Each row below holds a small network's activations on one input, seen along a few directions.
In each table, some parts of the input vary, and every possible input appears once, in random order.
Descriptions start from the smaller parts, as in this example, which fits no table here: one of 6 places along a line, together with either a single point or (one of 2 separate values, together with one of 5 places around a ring) or one of 11 places along a line.
Shared parts are said once, and a part with two or three values counts as separate values.

Table:
x1: [-16   5  31 -36  29  -2   9 -18 -35  15  27  -1 -36  31   3]
x2: [-17   7  -5   6 -55 -30 -24  21  -2  10  15  -9  41 -40  17]
x3: [ 12   7  22  -6  33  14 -15 -39 -29 -10  -2 -12 -33  45 -11]
x4: [-11  -9  -7 -41  36  16  28   7  17  -5   8  23 -12 -27  36]
x5: [ 10   5 -15  32 -50 -27 -40 -10  14  -8  -7 -14  42 -19   1]
x6: [-16  29 -12 -24  12 -18  -4  39  26   3 -18  34  24 -18  11]
x7: [ -5 -25 -34  46 -91  49  54  13 -26  43   5   1  31   9 -29]
x8: [-16 -22  -8 -40  52  17   8 -16 -17  14   5  28   1  -4   9]
x9: [ -7 -34  -5   6 -29 -27 -22   5 -36  20   9 -14  33  -9  16]
x10: [ 23 -35  -9  37 -26 -15 -46 -19 -23   5 -10 -14  24   3  -1]
x11: [ 17 -45  -2   5 -21   8 -29 -60 -33  -2  -5 -24  19  -9   1]
x12: [-10  22  30   2  24 -24   2  21 -36  15   2   5 -22  36   6]
x13: [ 22  -9 -20  -5  44  28   4 -13  26 -17  -8  14 -17 -15  17]
x14: [-10 -38  -5 -25 -40  -6   3  -8  -6  -3  42 -19   0 -43  33]
x15: [ 13  30 -24  10  22  -8 -23  12  35 -11 -33  25  22  -5  -6]
x16: [-14   2   1 -29  23  -1  16  30  47  -8  -3  13   7 -31  -6]
x17: [ -7  25  -4  28 -44  45  84  32 -25  34  -9  14 -25  63 -43]
x18: [ 18  21  19  32  28  -8 -25   1 -27  -4 -18  -3 -28  47 -12]
x19: [ -8 -12 -13 -10  44  -8  -5  24 -11  17 -11  36   9   7   7]
x20: [ 15   5 -13   5  32   6   0   1  55 -24 -23   2   7 -18 -22]
x21: [ 13 -20  -2  27 -41 -15 -16 -23  32 -23   2 -35  26 -34 -16]
x22: [-18 -22   5  -6 -49 -20  -3   9  21 -10  27 -28  27 -50  -3]
x23: [ 13  19  18  -8  20   7   9 -19  10 -31   8 -20 -40  29  14]
x24: [-18  35  44 -17   3 -15  21  28  26  -8  18 -16 -27  -3  -9]
x25: [-20  61  28  -8  -6 -32  -1  38   4   6   4   8 -15   8   7]
x26: [ 20 -34  -9   8 -33   1  -9 -38   3 -25  12 -28  10 -26  22]
x27: [-11 -44   1 -17 -20   3 -11 -34 -48  24  25 -20  15 -30  16]
x28: [-15  15  30 -42   9  -7  27   6   5  -8  34  -3 -49  12  27]
x29: [  7  63  15  25   4 -21 -19  11  11 -12 -18  -6 -11  24  -7]
x30: [ 21 -11 -21  20  47   6 -29   2  -3  -3 -29  30   5  17 -10]
x31: [-10  -7 -45  25 -22  65  71  33  -2  45 -26  41  -2  25 -36]
x32: [ 15 -21 -16  -9  55  31 -17 -36 -10  -7 -16  22  -2   8  -8]
x33: [  9  34  24  10  10 -10   2   0  38 -29  -6 -31 -24  19 -26]
What is each input in this table made of? -> one of 3 separate values, together with either a single point or (one of 2 separate values, together with one of 5 places around a ring)
The inputs of x27 and x8 match in every part but the choice among 3 separate values. If x7 is changed in the same way as x27 into x8, which row does it become? -> x31
Change only the choice among 2 separate values in x3. List by row number the other rows that result. -> x1

Table:
x34: [ 18 -63 -89  34  23  67  23   0 -13  20 -10  53  12  -6 -16]
x35: [ 26 -40 -19  32  23 -16 -84 -39  45 -43 -33 -15  58 -55 -22]
x36: [ 10 -31   8  16 -16   7 -18 -78 -84  19  -7 -18  -6  50 -12]
x37: [  4 -59   9 -17  35 -41 -94 -67 -10 -35  -4 -28  37 -58  30]
x38: [-19 -29  48 -67 -23 -50 -71 -33  15 -19  40 -57  31 -69  27]
x39: [-28  85  37 -23  42 -52  50  64  37 -26  30  32 -54  28   6]
x40: [ 35  46  14   7 124  23   3 -11  43 -32 -52  37 -31  55 -30]
x41: [ -7 -69 -49 -29  46  42  33 -51 -59  26   6  27  -3 -16  21]
x42: [  7  41  52 -64  67 -24   8  12   4  -8  38   1 -86  38  40]
x43: [ 20  30  25 -46 124  -6  -9 -32 -17 -26 -41  16 -73  49  27]
x44: [-19  27  47 -11 -41 -53 -27  29  47 -24  27 -63  52 -93  11]
x45: [ 10 -31  35 -10 -83   3  20 -34 -66   6  47 -43 -30  38   8]
x46: [ 14 103  -5   9  42 -15  10  65  57  -6 -48  52 -32  46  -9]
x47: [-19  -4 -77  31 -35  45  49  59  11  29 -11  67  26 -18 -11]
x48: [ 36 -20 -27  89 -35  33   3 -54 -16  17 -37 -19  14  53 -32]
x49: [ 10  23 -19  72 -87  14   7  48 -29   8 -23  19  24  48 -58]
x50: [-37 -50  -9 -75 -19  34  44  -7 -21  42  54 -13 -30 -20  25]
x51: [-48 -24 -16 -14 -48  27  61  90   8  46  43  14   3 -24  18]
x52: [ -23   22   41   37 -106   -7   42   32  -13   29   14  -43   12   31
  -10]
x53: [ 10  44  -7  31 -31 -33 -52   7  60 -26 -34 -20  77 -77 -15]
The inputs of x40 and x48 match in every part but one. If x43 is changed in the same way as x40 into x48, which row does it become? -> x36
What is each input in this table made of? -> one of 4 separate values, together with one of 5 places around a ring
Change only the choice among 4 separate values in x49. List by row number the other rows that result. -> x46, x47, x53

Table:
x54: [ 30  24 -10  39  33  19  -1 -11   9  -9 -43   9 -14  48 -26]
x55: [-16  36   8 -27  -1  -4  40  41  33  -1  18  12 -24 -15  21]
x56: [ 11 -77 -42  33 -71  26 -12 -38 -47  30  11 -11  52 -33   4]
x57: [ 14 -25   8 -20  35 -22 -59 -41 -37 -15  16 -10  -6  -4  32]
x58: [  3  49  20  18 -20  -3  38  22  11  -6  -5  -8 -37  49 -21]
x59: [  0  14  11  -9   6 -18 -15  -4  48 -28  -1 -18  13 -38 -14]
x60: [-30  14  18 -22  18  13  44  29 -34  41   2  24 -27  44 -15]
x61: [-11  -1  32 -30   1 -34 -26 -24 -36  -1  36 -27 -13 -10  37]
x62: [ 11   1 -28  -8  53  15   0   9  33 -16 -24  35  -1  -6  15]
x63: [ -1  21  20   2   3  26  39  -8 -29   8  -1   0 -47  66 -14]
x64: [ 23 -13   1   1  37 -40 -74 -24   1 -32 -11 -12  17 -16  24]
x65: [-17  49   0   7  17  -9  10  52  24   7 -28  29  10  20 -29]
x66: [ 18 -23  -5  -1  47   3 -28 -27  26 -28 -13 -10  10 -25 -10]
x67: [ -7  19  34 -17 -16 -58 -34   8   4 -24  31 -31  -4 -21  33]
x68: [  4 -12 -19 -31  49  31  17  -9  -5   6   1  36 -25   5  21]
x69: [ -13  -64  -20   23 -104   15   18  -20  -45   38   30  -27   44  -31
    8]
x70: [ -5  38 -13 -16  16  -6  12  32  54 -15 -13  27   1 -18  12]
x71: [ -12  -35  -14   41 -124   -5   12    6  -11   25   29  -36   51  -53
    2]
x72: [-11   2  29 -23 -11 -20  14   5  31 -19  27 -28 -13 -24  -4]
x73: [-20   3   3 -42  20  21  42  12  -4  10  18  20 -34   7  26]
x74: [-15 -27  25 -38  12   8  16 -24  -9  -4  30 -22 -24  -6   3]
x75: [ 14  60   2  32  -5   1  10  14  29 -13 -32   0 -11  38 -30]
x76: [ 11 -42   2 -27  43  17 -12 -46 -11  -8  13  -6 -15  -8  -3]
x77: [ -6  -8  -5 -10  51  27  13  10 -34  26 -16  42 -18  48 -18]
x78: [  5  30  18  -4   0 -53 -62   1  20 -31   4 -22  21 -34  23]
x79: [ 20 -65 -50  54 -66  12 -31 -21 -11   9 -19 -12  71 -45  -5]
x80: [-27  42  19  -7  -1 -13  40  60   5  23   0  18 -17  27 -21]
x81: [ -1  17 -11  17  53  12   1  26   1  13 -38  37   7  25 -26]
x82: [ 24  -1  -3  14  34  37   8 -26 -26  -1 -20  15 -39  70 -16]
x83: [   1  -27  -31   51 -107   -2  -18   -3    7   15   -3  -24   74  -61
   -9]
The inputs of x55 and x68 match in every part but one. If x67 is changed in the same way as x55 into x68, which row does it become? -> x57
What is each input in this table made of? -> one of 5 places around a ring, together with either a single point or one of 5 places along a line
Change only the place on the ring of 5 in x71. List by row number the other rows that result. -> x56, x69, x79, x83

Table:
x84: [ -9  10 -11  -6  19  29  37  21  23   7 -13  18  -4   6 -15]
x85: [  6  24  -8 -22  39   3   0   2  29 -17  -7  17 -15 -12  16]
x86: [   5  -72  -42   26 -103   -4  -28  -23    0    9   18  -27   84  -88
   16]
x87: [-14   8 -22   6   4  25  33  38  -5  28 -14  39   2  14  -3]
x88: [ -6  39  28  -9  11 -12  20  20  17 -10  10  -8 -33   9  -8]
x89: [  9  27   0  18  15  13   8   4  12  -4 -27   8  -8  34 -30]
x90: [ -2  -6   4 -19  16  28  28 -17 -16   8   1   8 -26  34 -13]
x91: [-23  31  11   4 -20   2  36  44 -16  26   3  16 -16  28  -5]
x92: [  2   3  -7 -12  28  10  20  15  33 -14  -8  15 -14  -1  -7]
x93: [  2  17 -12  33   4  10  13  25 -11  22 -28  26   0  49 -21]
x94: [ 11   0   9 -22  41  10   1 -30 -15  -9  11   0 -33  15  16]
x95: [  3 -93 -23  19 -99   2 -32 -56 -40  12  28 -41  59 -59  14]
x96: [ 12  15   8   3  48 -31 -46  -6   9 -15 -16   2   7  10  -1]
x97: [ -5  41  26 -17  11 -18   7  11  14 -18  13 -12 -30   0  17]
x98: [  -7  -52   -8   36 -121  -20  -23  -15  -13   12   41  -56   66  -78
   11]
x99: [-20  36  22  -8  -4   2  33  22  12   2   1  -2 -25  14 -16]
x100: [-14  22  30 -35  16 -47 -25  16   9 -14  14  -8  -6  -9  19]
x101: [  8 -11  12 -25  28  17  11 -21 -10  -7   9   4 -35  26  -8]
x102: [ -5   0  -1 -28  47 -18 -24  12  17 -13  -4  15  10 -22  19]
x103: [ 22  29   3  16  32  -8 -14  -9  14 -24 -24   0 -11  16   2]
x104: [ 21  21   6  22  31   3  -1   0  18 -12 -24   0 -15  26 -24]
x105: [  0 -16  14 -31  51 -15 -28 -21 -27  -4  12  -1 -12   2  20]
x106: [  14  -65  -34   55 -106  -11  -54  -36  -11   -2    4  -40   77  -57
    4]
x107: [ -7  -7  -5  -2  10  30  28   2 -43  34   1  26 -20  42  -3]
What is each input in this table made of? -> one of 4 separate values, together with either a single point or one of 5 places along a line
